These are the activations of a small neural network, seen along a few directions. Each row is one input.
In each table, some parts of the input vary, and every possible input appears once, in random order.
A made-up example of a description, with smaller parts first: one of 3 separate values, together with either a single point or one of 9 places around a ring or (one of 5 places around a ring, together with one of 6 places along a line).
Shared parts are said once, and a part with two or three values counts as separate values.
In the rows, 128 means zero.

Other details of the inputs shift rows strongly along two fixed directions, in all tables alike. That doesn't count.

Table:
r1: [149 120  97 126 142 214 190  76 136 142 113 137 105]
r2: [149 122 154 115  87  96 163 129 175  85  64  99 158]
r3: [172 128 124 159  87  70 152 135 152  96  80 122 177]
r4: [ 75 172 184 147  94 156  64 109 116 117 130 164 109]
r5: [161 125  62 152 118 201 166  75 130 171 134 135 116]
r6: [136 121  90 119 142 224 195  87 134 138 116 142 118]
r7: [ 92 144 127 111 150 114 104 144 114 146 146 137 137]
r8: [ 93 145 140 101 156 138 106 156 136 121 124 122 105]
r9: [149 129 137 138  78  64 168 125 152 117  73 120 191]
r10: [129 141 133 114 147 120  96 145 118 117 163 121 108]
r11: [ 88 135 135 111 154 119 120 153 100 130 148 137 134]
r12: [165 115  85 136 121 194 204  54 119 181 141 160 124]
r13: [153 111 160 123  78  76 180 123 145  98  89 106 191]
r14: [104 126 160 109 155 131 109 151 132 129 136 126  93]
r15: [ 72 172 187 136 103 167  70 110 109  99 133 145 116]
r16: [177 117 149 133  81  77 157 135 150  75  90  99 180]
r17: [ 96 132 145  88 150 135 105 155 133 116 130 127 104]
r18: [152 118 101 118 130 211 187  70 154 153 128 146 109]
r19: [122 123 133 138 128 107  89 144 125 152 162 130  97]
r20: [105 129 143 123 153 118 104 150 133 140 123 152  89]
r21: [128 147 116 116 141 109  83 146 124 128 150 141 108]
r22: [149 120 143 126  79  66 162 117 155 107  79 113 195]
r23: [161 103 147 166  84  67 146 135 145  96  80  85 166]
r24: [120 112 136 146 139 114  88 143 118 150 159 122 106]
r25: [108 124 126 118 136 126  89 151 113 128 151 112 112]
r26: [ 93 148 132 104 152 119 110 146 109 136 146 124 132]
r27: [ 91 142 132 100 151 123 114 152 104 132 146 129 136]
r28: [103 129 123 127 141 130  92 159 110 129 145 110 120]
r29: [152 109 167 118  87  99 173 133 170  87  73 105 161]
r30: [114 117 138 125 135 126  98 149 114 133 163 113 108]
r31: [ 94 138 137 121 152 122 109 157 137 138 124 151  99]
r32: [101 125 145 122 160 124 102 149 132 133 125 143 101]
r33: [159 112 142 146  72  72 141 132 156  95  83  80 169]
r34: [181 119 141 145  80  72 150 124 161  90  91 108 179]
r35: [176 119  72 137 139 206 182  77 111 130 134 137 127]
r36: [148 112  96 123 142 219 195  80 131 140 113 142 112]
r37: [171 142  57 127 135 220 179  71 122 136 137 127 131]
r38: [107 131 116 139 142 121  83 149 120 144 146 119 119]
r39: [165 104  72 164 127 198 170  68 123 163 135 134 116]
r40: [110 128 118 151 139 110  92 152 117 149 147 134 106]
r41: [124 152 111 125 146 112  86 154 121 131 145 139 116]
r42: [ 68 162 191 131 102 167  71 119 105  95 132 148 123]
r43: [ 90 137 142  98 157 140 108 163 129 118 124 127 112]
r44: [133 136 119 138 153 104  90 148 112 133 147 148 104]
r45: [150 113  70 148 127 215 181  82 115 149 137 126 126]
r46: [124 116 136 148 133 106  89 145 118 156 157 130  95]
r47: [138 129  89 123 142 222 194  81 139 141 116 138 113]
r48: [122 147 121 107 148 120  88 147 118 110 152 118 114]
r49: [160 119  73 141 128 197 205  52 116 176 132 164 124]
r50: [133 141 129 123 141 107  91 145 124 133 160 142 103]
r51: [ 89 138 130 123 153 107 109 148 110 143 147 146 134]
r52: [105 135 141 113 138 101 110 137 116 154 160 150 114]
r53: [137 133 130 133 146 106  92 146 117 139 157 143 102]
r54: [120 140 123 102 149 124  90 153 111 106 151 123 120]
r55: [111 113 131 139 147 123  96 153 103 130 148 117 108]
r56: [128 132 120 137 159 110  87 147 111 126 148 139 116]
r57: [ 73 167 182 144 100 170  65 103 114 112 133 159 119]
r58: [157 110 165 138  82  64 176 123 142 105  85 102 186]
r59: [155 118 160 127  77  68 178 119 150 101  88 101 187]
r60: [139 117 150 141  96  90 165 136 172  97  58 118 171]
r61: [120 119 124 153 140 107  90 144 114 151 147 135  96]
r62: [169 130  55 146 139 212 180  71 124 146 138 148 133]
r63: [164 129 134 150  94  74 154 141 146  76  79  99 185]
r64: [168 109  80 150 114 201 172  64 134 165 150 129 118]
r65: [ 96 144 136 110 148 126 102 155 142 138 121 144 100]
r66: [156 120  85 123 122 201 199  52 126 169 146 151 137]
r67: [ 97 142 134  96 146 116 108 138 112 135 151 126 124]
r68: [131 135 137 124 153 116  95 148 111 122 159 121 108]
r69: [152 109 149 150  89  60 169 121 144 109  75 119 191]
r70: [147 117 154 121  86  86 157 128 181  93  61 110 166]
r71: [151 124 105 111 131 214 191  75 149 143 129 133 103]
r72: [ 93 140 128 125 146 102 113 148 110 151 145 154 124]
r73: [114 139 119 122 158 127 102 160 104 109 149 130 126]
r74: [102 138 138 101 142 123 101 146 146 136 128 145  91]
r75: [172 136  54 135 134 213 172  70 128 146 136 140 136]
r76: [ 92 140 137 108 155 132 100 155 141 131 123 135 111]
r77: [103 130 125 142 145 120  94 155 112 131 149 112 113]
r78: [158 105 155 144  83  69 173 116 145 117  86 118 189]
r79: [158 110  91 122 128 212 211  61 109 161 143 142 135]
r80: [104 122 156 116 154 126 104 148 136 138 134 140 100]
r81: [153 115  83 127 135 206 207  65 107 154 132 145 135]
r82: [127 137 125 129 160 116  94 149 106 115 149 126 110]
r83: [117 129 120 132 129 109  82 144 124 148 150 128 100]
r84: [154 123 139 129  73  63 167 115 155 116  78 122 184]
r85: [116 145 117 111 154 130  94 160 108 110 147 123 128]
r86: [124 142 116 114 148 116  81 144 122 121 152 132 120]
r87: [117 124 138 130 135 119  93 145 120 137 164 108 101]
r88: [101 132 139 118 157 113 116 140 101 138 148 133 119]
r89: [177 110 156 142  85  66 153 144 143  77  85  98 181]
r90: [107 133 152 108 142 121 107 147 146 140 138 147  88]
r91: [152 102 172 127  91  94 172 137 162  91  66 106 162]
r92: [ 95 135 137  92 146 118 110 145 107 130 151 129 130]
r93: [104 124 118 149 145 117  90 151 116 142 149 126 117]
r94: [119 116 142 139 140 118  93 146 113 140 160 108  99]
r95: [116 110 141 134 140 126  99 151 108 137 158 114 106]
r96: [112 125 120 131 136 116  81 142 123 142 152 120 112]
r97: [ 91 141 133 116 155 117 118 146 105 135 148 133 129]
r98: [109 125 154 118 147 121 107 148 137 146 132 148  88]
r99: [182 112 147 155  86  65 148 130 153  94  86 108 179]
r100: [153 118 136 153  81  82 144 137 151  98  80  80 174]
Description of these inputs: one of 4 places along a line, together with either a single point or (one of 4 separate values, together with one of 6 places around a ring).
Q: The inputs of r30 and r87 match in every part but the place on the line of 4. If r92 is changed in the same way as r30 into r87, which row does it become?
A: r67
Q: The inputs of r56 and r35 match in every part but the place on the line of 4. If r86 is changed in the same way as r56 into r35, which row does it become?
A: r54
Q: Which other rows does r11 become when the choice among 4 separate values takes its other values? List them by row number.
A: r6, r45, r73
Q: Start at r58 and move only the place on the ring of 6, one step at a time. The first step leads to r88. Which rows follow, in order?
A: r97, r26, r67, r59
Q: Which other rows does r86 become when the choice among 4 separate values takes its other values? List them by row number.
A: r22, r70, r96

Table:
r101: [142 121 127 128 114 125 149 129 149 118 100 115 129]
r102: [101 146 138 110 140 113  89 152 126 125 142 140 125]
r103: [133 117 125 125 121 114 157 124 145 132 102 119 142]
r104: [136 128 119 139 109 129 138 126 131 114 109 115 159]
r105: [121 140  95 118 151 222 138  76 111 164 161 171  89]
r106: [137 131 123 120 140 119 117 145 122 113 134 122 120]
r107: [135 117 134 133 117 116 161 128 144 132 102 128 136]
r108: [154 112 115 131 105 134 177  92 133 135 118 116 151]
r109: [134 124  98 123 162 189 139 105 110 149 157 151 101]
r110: [150 121 118 124 128 108 155 124 131 122 113 120 152]
r111: [141 121 140 128 108 109 127 133 131 114 123 109 133]
r112: [129 140 151 130 111 113 120 126 144 112 112 130 137]
r113: [114 123 144 124 132 116 120 137 116 140 150 129 119]
r114: [122 133 150 125 143  92  94 162 129 107 133 119 123]
r115: [139 120 152 134 110 112 123 128 136 119 124 111 136]
r116: [ 97 129 137 112 151 106  94 166 134 129 136 124 113]
r117: [151 109 122 138 108 150 172 101 150 129  93 130 135]
r118: [116 134 149 142 121 112 104 142 127 109 120 115 134]
r119: [118 128 111 116 145 159 116 122 114 146 166 128 110]
r120: [107 133 148 138 125 100 114 148 117 121 126 126 138]
r121: [ 99 148 140 115 145 125 103 140 115 142 148 152 111]
r122: [133 141 138 124 110 112 124 130 139 108 111 127 134]
r123: [130 123 144 131 120 117 130 138 150 120 105 116 126]
r124: [116 136  94 127 151 184 136 104 101 156 153 139 116]
r125: [ 99 146 132 108 150 121 101 137 115 140 148 145 116]
r126: [116 138 122 131 134 142 109 136 114 121 136 122 117]
r127: [124 130 122 115 148 112 108 154 123 119 141 126 130]
r128: [117 118 147 127 128 128 111 131 118 135 144 129 118]
r129: [164 118 111 137 118 136 184 105 134 127 111 129 150]
r130: [146 118 119 152 100 156 163  92 133 119 103 128 150]
r131: [145 125 104 161 125  98  96 133 127 152 144 135 116]
Q: What do these inputs look like to the network?
A: either a single point or (one of 5 separate values, together with one of 6 places around a ring)
Q: Which other rows does r102 become when the choice among 5 separate values takes its other values? List them by row number.
A: r104, r116, r119, r127

Table:
r132: [ 68 137 166 136 148 121  51 173  91 117 152 111 102]
r133: [146 142 102 132 130 224 122  77 103 122 155 142 114]
r134: [152 107  72 156 128 177 155 110 117 142 139 104 127]
r135: [143 149 164 124  95 107 110 139 147  82 105 125 135]
r136: [150 129  71 153 141 169 162  95 114 149 120 151 141]
r137: [144 116 128 140 108  74 131 154 149 109  98  87 137]
r138: [168 114  96 142 125 148 186  74 106 164 156 142 138]
r139: [142 148 153 118  90 105 112 130 159  81  99 116 140]
r140: [154 135 106 138 101 192 140  88 132 106 127 126 142]
r141: [122 131 166 117  83  74 142 120 145 121 105 123 158]
r142: [163 141 110 128  98 185 147  80 147 110 118 120 145]
r143: [119 129 156 136  90 103 130 137 150  99  86  96 138]
r144: [ 59 156 158 128 156 109  53 167 100 126 137 155 118]
r145: [ 96 120 161 109 140 133 107 139 148 142 128 132 105]
r146: [161 141 128 139 106 183 149  76 129 103 126 135 135]
r147: [136 124 122  61 161  89 191 176 130  67  92  86 193]
r148: [108 145  93 136 184 150 114 130  99 160 163 166  98]
r149: [136 132 118 139 117  67 127 150 152 124  94 121 166]
r150: [ 54 153 150 125 152 109  53 175 110 128 140 153 119]
r151: [123 121 117 103 140 207 167  84 153 163 126 153  80]
r152: [166 111  83 151 116 154 166 105 138 139 118  92 140]
r153: [ 70 127 192 112 164 107  75 166 122 130 148 149  84]
r154: [116 106 111 123 181 158 111 136 109 162 165 146  82]
r155: [ 71 141 175 118 142  91  61 155  84 139 174 141 121]
r156: [ 94 144 133 124 151 183 106 132 106 144 156 132  74]
r157: [ 94 143 141 119 151 161 116 101  88 163 189 160 101]
r158: [120 125 154 144  93 111 124 136 145 104  95  88 152]
r159: [169 125 128 145 110  88 104 142 127  85 117 106 157]
r160: [145  94  82 131 155 192 162 105 131 167 148 141 101]
r161: [157 134  79 131 120 137 178  99 154 145  95 143 140]
r162: [172 113  95 151 114 152 180 109 134 134 112 108 124]
r163: [114 144 158 146 106 100 135 124 138 106  86 146 160]
r164: [122 127 163 124  84  80 136 120 140 126 115 115 171]
r165: [131 130 174 126  83  79 149 123 133 121 107 131 157]
r166: [ 85 116 135 115 158 181 106 130 121 152 158 151  86]
r167: [150 109 139 145 104  59 134 133 110 128 129 114 171]
r168: [149 102  87 117 159 186 164  99 145 176 146 135  96]
r169: [171 100 119 126 126 142 189 112 160 147 106 136 111]
r170: [149 112 138 162 114  79 136 147 127 104 108  92 146]
r171: [133 145 106 126 102 166 174  82 156 134  86 151 141]
r172: [142 141  74 130 155 172 162 105 124 161 132 165 109]
r173: [158 139 119 116 122  95 101 145 147 102 127 115 124]
r174: [ 84 131 120 137 147 186  91 137  97 139 163 121  95]
r175: [133 135  85 123 162 167  78 136 105 133 184 133  99]
r176: [158 117 144 132  99  53 154 138 131 131 116 123 158]
r177: [124 104 177 137 101 101 136 133 148 105  84 123 148]
r178: [172 111  89 133 104 131 183  83 133 163 137 120 160]
r179: [ 65 136 165 114 138  94  63 163  95 142 176 138 121]
r180: [150 118 136 122  98  47 144 136 142 132 113 114 159]
r181: [104 153 149 126 118 117 124 136 138 121  96 157 132]
r182: [129 115 187 121 100  93 147 142 167 110  79 131 128]
r183: [124 113 120 131 128  87 112 144 106 150 163 124 142]
r184: [165 104  87 163 119 160 162 105 114 130 122  99 138]
r185: [171 131 137 144 114  80 114 141 133  84 120 113 149]
r186: [157 134 115 125 126 101  95 144 140 107 136 106 138]
r187: [175  93 114 143 127 146 195  96 148 142 109 134 127]
r188: [145 148  96 111 165 167  94 131 113 135 178 147  77]
r189: [ 94 118 152  95 177  81  78 188 143 150 149 133  71]
r190: [103 142 159  50 148 116 177 168 130  54  86  94 189]
r191: [103 134 151 143 132 149 114 127 108 123 139 118 108]
r192: [ 80 159 112 113 159 175  96 119 120 160 150 161 104]
r193: [ 81 141 118 131 170  86  59 190 107 139 152 145 118]
Q: What do these inputs look like to the network?
A: one of 2 separate values, together with either a single point or (one of 5 separate values, together with one of 6 places around a ring)
Q: The inputs of r186 and r142 match in every part but the choice among 2 separate values. If r162 is changed in the same way as r186 into r142, which row does it become?
A: r156
Q: The inputs of r135 and r188 match in every part but the choice among 2 separate values. If r143 is changed in the same way as r135 into r188, which row does it become?
A: r137
Q: Which other rows does r141 become when the place on the ring of 6 takes its other values? List them by row number.
A: r155, r157, r164, r165, r179
Q: Which other rows does r191 become when the choice among 5 separate values takes its other values? List them by row number.
A: r146, r153, r157, r163
Q: Which other rows does r140 become when the choice among 5 separate values takes its other values? List them by row number.
A: r150, r166, r174, r179
